These are the activations of a small neural network, seen along a few directions. Each row is one input.
In each table, some parts of the input vary, and every possible input appears once, in random order.
A made-up example of a description, with smaller parts first: line(6) and (point or ring(11) or (values(3) and ring(5))).
Shared parts are said once, and a part with two or three values counts as separate values.
In the rows, zero is written as 128.

Other details of the inputs vary at random and push rows far along two fixed directions, the same in every table; ignore that.

Rows:
R1: [119 129 154 135 142 135 119 121 115 134 161]
R2: [118 129 128 126 126 147 133 122 149 138 138]
R3: [136 103  77 103 115  93 122  95 139 135 158]
R4: [134 129  98 147 129 123 141 121 153 132 135]
R5: [128 131 160 136 156 151 114 127 102 140 134]
R6: [128 131 108 132 118 116 136 119 158 122 142]
R7: [131 127 149 158 145 143 118 148 102 124 147]
R8: [122 133 171 123 145 143 109 125 107 131 142]
R9: [141 117 145 113 134 122 101 115  96 128 150]
R10: [130 129 141 145 129 138 114 140 113 128 169]
R11: [145 124 158 115 135 131  98 132  92 134 137]
R12: [135 139 162 145 142 137 109 148 120 131 153]
R13: [128 126  93 142 110 128 140 129 145 129 140]
R14: [116 129 127 134 133 128 140 113 136 128 135]
R15: [132 129 133 112 111 102 136 165 137 122  32]
R16: [114 153 221 129 144 146 125 176 106 105  33]
R17: [131 114 101 108 115  93 137 122 141 119  88]
R18: [113 148 132 130 107 128 161 155 162 124  41]
R19: [137 119 140 131 148 140 112 115 100 142 149]
R20: [130 131 125 106 101 105 150 136 143 104  31]
R21: [126 132 120 123 129 140 129 114 135 145 129]
R22: [119 125 106 130 124 145 142 114 157 144 133]
R23: [125 136 113 137 118 115 149 129 164 112 102]
R24: [145 114 134 125 146 132 107 115  89 139 147]
R25: [125 135 104 135 110 123 124 136 128 114 145]
R26: [123 133 110 113 116 132 134 107 148 142 131]
R27: [116 115  94 128 128 135 144  88 157 136 162]
R28: [144 117  92 111 113 117 127 106 130 140 123]
R29: [114 145 119 133 100 111 155 161 147  82  47]
R30: [130 114  90 107 111 116 130  84 142 136 159]
R31: [126 131  81 139 108 121 134 128 136 120 140]
R32: [126 150 130 137 108 122 154 167 169 115  44]
R33: [145 155 166  91 171 135 158 180 113 133 181]
R34: [128 132 138 156 143 136 112 148  92 115 146]
R35: [129 120 123 117 126 124 128 104 126 127 128]
R36: [125 133 187 148 142 141 107 163  93 109 142]
R37: [134 124 116 119 122 131 125 113 128 142 128]
R38: [140 116 172 130 161 124  98 154  77 134 119]
R39: [121 130  92 131 105 113 132 124 137 105 144]
R40: [140 106  74 104 113  98 121 100 140 145 157]
R41: [125 116  80 140 114 118 143 101 146 121 170]
R42: [121 128 118 142 136 134 141 118 134 140 131]
R43: [122 137 167 137 143 144 115 138 111 139 147]
R44: [119 121 104 136 131 143 146 110 153 140 130]
R45: [135 129 165 119 137 140 103 131 101 137 140]
R46: [116 128 171 132 147 152 116 131 119 129 148]
Description of these inputs: point or (ring(5) and line(9)).
Q: Change only the ring(5) part in R35. List by row number the other rows that result.
A: R19, R30, R37, R45
Q: Change only the line(9) part in R37. List by row number the other rows that result.
A: R13, R15, R18, R21, R22, R28, R31, R32

Rows:
R47: [126 117  81 127 106 124 121  88 141 138 161]
R48: [133 123  87 132 124 114 141 109 140 133 170]
R49: [130 142 145 127 125 126 142 161 141 113  86]
R50: [122 130 119 129 117 127 146 146 141 125  91]
R51: [125 144 185 132 145 147 133 153 114 123  85]
R52: [123 138 123 125 129 129 148 133 152 126  90]
R53: [128 129 126 136 116 119 126 136 137 114  93]
R54: [124 121  85 117 119 119 140 106 155 133 173]
R55: [126 129 115 136 108 121 136 134 143 122  86]
R56: [132 124 131 137 140 138 118 128 114 138 164]
R57: [127 126 120 120 133 138 121 113 130 142 186]
R58: [124 142 130 123 114 127 151 143 152 127  80]
R59: [123 137 126 121 124 128 151 132 157 124  94]
R60: [121 128 114 116 121 131 137 112 148 139 158]
R61: [134 124 110 132 135 139 119 111 123 145 180]
R62: [155 120 218 118 172 138  71 158  41 140 143]
R63: [123 125 115 120 130 130 137 106 150 137 156]
R64: [141 124 134  90 109  99 137 155 116  98  47]
R65: [117 127 120 129 118 126 143 129 150 125  81]
R66: [119 128 110 129  98 113 137 132 152 109  74]
R67: [130 121 115 133 135 139 122 121 120 144 162]
R68: [130 144 156 129 133 130 133 159 115 109 115]
R69: [122 130 172 144 142 139 113 144 110 124  94]
R70: [136 125 109 138 144 125 123 118 120 134 184]
R71: [135 128 133 136 145 132 120 131 115 134 164]
R72: [129 126 111 122 121 128 135 119 145 134 160]
R73: [134 119 109 137 140 130 120 116 122 137 180]
R74: [122 136 168 138 124 128 109 152 100 101 100]
R75: [131 143 174 133 137 138 128 165 118 120 101]
R76: [126 129 125 139 119 120 128 140 133 119  92]
R77: [130 144 128 125 116 129 145 145 145 127  90]
R78: [132 116 112 140 133 134 110 100 119 144 174]
R79: [132 141 152 134 138 137 129 156 121 124 107]
R80: [124 122 108 128 130 137 139 100 139 139 148]
R81: [131 125 128 140 142 126 120 129 113 129 167]
R82: [136 127 128 135 142 125 123 126 119 129 177]
R83: [123 131 150 140 124 121 114 144 114 110 103]
R84: [133 114 107 138 137 129 115 114 120 137 176]
R85: [131 136 212 102 157 122 101 168  81 129  46]
R86: [129 126  96 119 119 128 134 106 148 142 170]
R87: [151 129 221 116 176 140  61 154  37 149 153]
R88: [135 125 117 127 137 137 126 108 131 145 181]
R89: [123 116  90 127 128 133 143  91 142 144 153]
R90: [125 141 171 128 133 131 130 167 127 113  97]
R91: [132 112  78 132 110 120 125  91 145 136 164]
R92: [134 121 126 142 135 136 103 113 108 141 167]
R93: [116 134  94 120 104 119 166 125 178 123  66]
R94: [129 118 116 140 139 124 125 126 116 131 166]
R95: [121 128 102 128  98 118 136 122 150 118  90]
R96: [119 140  95 115  95 103 169 140 179 109  78]
R97: [128 121  85 118 124 131 149  85 157 141 165]
R98: [146 122 140  97 117 100 131 156 126 114  42]
R99: [126 147 144 128 121 121 144 162 129 106  86]
R100: [133 126  76 124 120 127 138 101 150 144 163]
R101: [119 121 102 114 126 134 143  90 150 140 169]
R102: [131 124 154 140 155 140 106 142  81 126 177]
R103: [133 120 120 137 126 133 107 109 120 135 159]
R104: [123 126 106 122 123 118 138 120 144 125 165]
R105: [122 133 138 138 120 118 135 158 132 111  78]
R106: [145 119 102  93  97  86 154 144 150 106  29]
R107: [136 133 156 139 159 140 106 141  85 125 181]
R108: [119 142 153 118 119 131 142 159 143 115  89]
R109: [122 130 105 116 120 120 137 120 138 119 166]
R110: [130 120 186 147 161 153  87 118  80 133 165]
R111: [122 129  61 121  79  98 158 112 174 103  82]
R112: [126 116  78 126 120 128 140  97 147 148 163]
R113: [133 119 109 135 132 137 113 109 120 145 176]
R114: [122 119 143 136 139 136 104 107 111 132 153]
R115: [129 117 165 142 162 154 100 118  90 141 173]
R116: [124 115  83 128 108 124 123  83 144 139 161]
R117: [137 134 176 144 168 146  99 154  84 130 163]
R118: [134 116 125 145 134 121 105 114 111 125 172]
R119: [125 118 130 136 151 140 119 113 115 143 166]
R120: [122 145 187 127 135 142 125 162 118 123 100]
R121: [130 135 185 135 156 138 101 151  83 118 179]
R122: [123 134 130 129 119 133 142 141 142 128  94]
R123: [126 136 181 140 131 139 109 153 111 118  83]
R124: [128 125  91 126 130 126 142  95 150 144 161]
R125: [125 142 162 136 130 130 130 166 112 106  96]
R126: [125 142  92 113  95 119 166 135 179 122  73]
R127: [123 133 168 138 130 140 122 157 118 125  85]
R128: [122 130 176 143 140 145 116 140 106 123  90]
R129: [135 133 192  99 131 119 110 162  96 133  54]
R130: [135 125 122 134 136 133 126 122 124 140 168]
R131: [130 117  98 141 121 114 124 112 130 126 149]
R132: [139 112 161  98 155 128  99 105  78 149 147]
R133: [120 116  96 128 116 128 126  79 139 134 148]
R134: [128 116  71 130 112 116 136 103 136 127 167]
R135: [128 146 176 135 142 143 124 161 114 127  94]
R136: [123 128 117 132 113 126 139 141 143 124  91]
R137: [128 116 134 140 142 135 104 101 114 136 166]
R138: [129 117  85 133 126 121 136 112 138 137 157]
R139: [110 136  87 104  99 115 172 116 192 123  83]
R140: [125 145 183 132 149 149 130 155 113 122  83]
R141: [121 132  71 127  84 100 157 123 164 107  70]
R142: [114 134  89 107  98 119 174 109 185 124  83]
Q: The inputs of R47 and R66 match in every part but one. If R57 is changed in the same way as R47 into R66, which row does it become?
A: R54
Q: The inputs of R112 and R67 match in every part but one. If R122 is changed in the same way as R112 into R67, which row does it become?
A: R61
Q: The inputs of R119 and R89 match in every part but one. If R69 is changed in the same way as R119 into R89, which row does it become?
A: R128
Q: Describe the family of inputs behind these rows.
A: line(8) and (point or line(11))
Q: Change only the line(8) part in R135. List by row number the other rows that result.
A: R52, R70, R79, R100, R107, R117, R140
Q: Which other rows agree with R131 in the line(8) part? List them by row number.
A: R48, R70, R81, R82, R83, R94, R96, R104, R105, R106, R118
Q: Which other rows agree with R72 in the line(8) part? List them by row number.
A: R50, R55, R56, R62, R75, R79, R91, R95, R108, R130, R136

Rows:
R143: [132 107  59 133 119 116 126  66 139 141 192]
R144: [133 123 186 140 177 160  94 123  78 151 176]
R145: [138 121 154 142 146 133  96 142  84 135 170]
R146: [112 149 185 124 119 133 147 172 141 114   4]
R147: [133 109  69 115 110 107 130  79 145 128 192]
R148: [130 114  91 111 120 114 131  91 144 133 177]
R149: [141 127 178 123 169 147 111 143  85 141 163]
R150: [111 151  83 147  97 143 173 142 190 116 119]
R151: [136 127 178 120 172 149 104 135  86 144 175]
R152: [124 132  90 109 101 102 155 133 150 106  83]
R153: [129 132  98 113 102 102 151 126 153 110  93]
R154: [119 131  95 108  95 119 151 112 174 130  87]
R155: [137 144 202 144 145 136 103 192  95 121  72]
R156: [134 112  55 123 113 115 125  81 131 139 194]
R157: [123 150 191 165 174 160 116 159  97 124 218]
R158: [124 109  79 127 118 122 126  75 150 140 173]
R159: [133 138 205 136 148 126 111 194  84 107  84]
R160: [131 132  98 112 107 125 158 125 159 136  87]
R161: [118 142 152 132 114 122 142 166 128  98  20]
R162: [103 143  86 157 109 142 176 130 193 114 114]
R163: [117 123  97 119 103 120 152 101 172 131  91]
R164: [133 115  65 112 120 129 139  77 153 157 181]
R165: [133 107  68 132 124 119 126  85 132 140 178]
R166: [137 127 161 140 146 139  92 129  83 131 171]
R167: [129 126  91 135 111 110 142 128 162 129  82]
R168: [132 101  55 136 120 112 129  81 139 145 189]
R169: [115 148 168 118 100 125 141 172 147 103  15]
R170: [132 123 177 121 162 141  98 126  94 138 182]
R171: [132 124 183 133 165 154  86 122  78 154 198]
R172: [137 129  79 117 107  97 151 132 166 126 101]
R173: [117 152 188 109 123 125 149 184 139 107  13]
R174: [122 130  95 118  87 112 143 121 159 111  82]
R175: [127 121 173 146 148 142  92 124  87 123 155]
R176: [129 141 217 139 164 158 113 174  86 127  75]
R177: [145 120 172 134 172 139  85 138  59 134 209]
R178: [129 130  88 120  99 113 144 129 147 121  93]
Q: Describe the family of inputs behind these rows.
A: values(3) and (point or line(11))
Q: The inputs of R148 and R158 match in every part but the values(3) part. If R149 is changed in the same way as R148 into R158, which row does it become?
A: R176
Q: Which other rows agree with R155 in the values(3) part? List them by row number.
A: R145, R150, R154, R156, R160, R164, R166, R169, R171, R174, R178
Q: Change only the values(3) part in R150. List by row number the other rows that result.
A: R157, R162
Q: Change only the values(3) part in R145. List by row number the other rows that result.
A: R159, R168
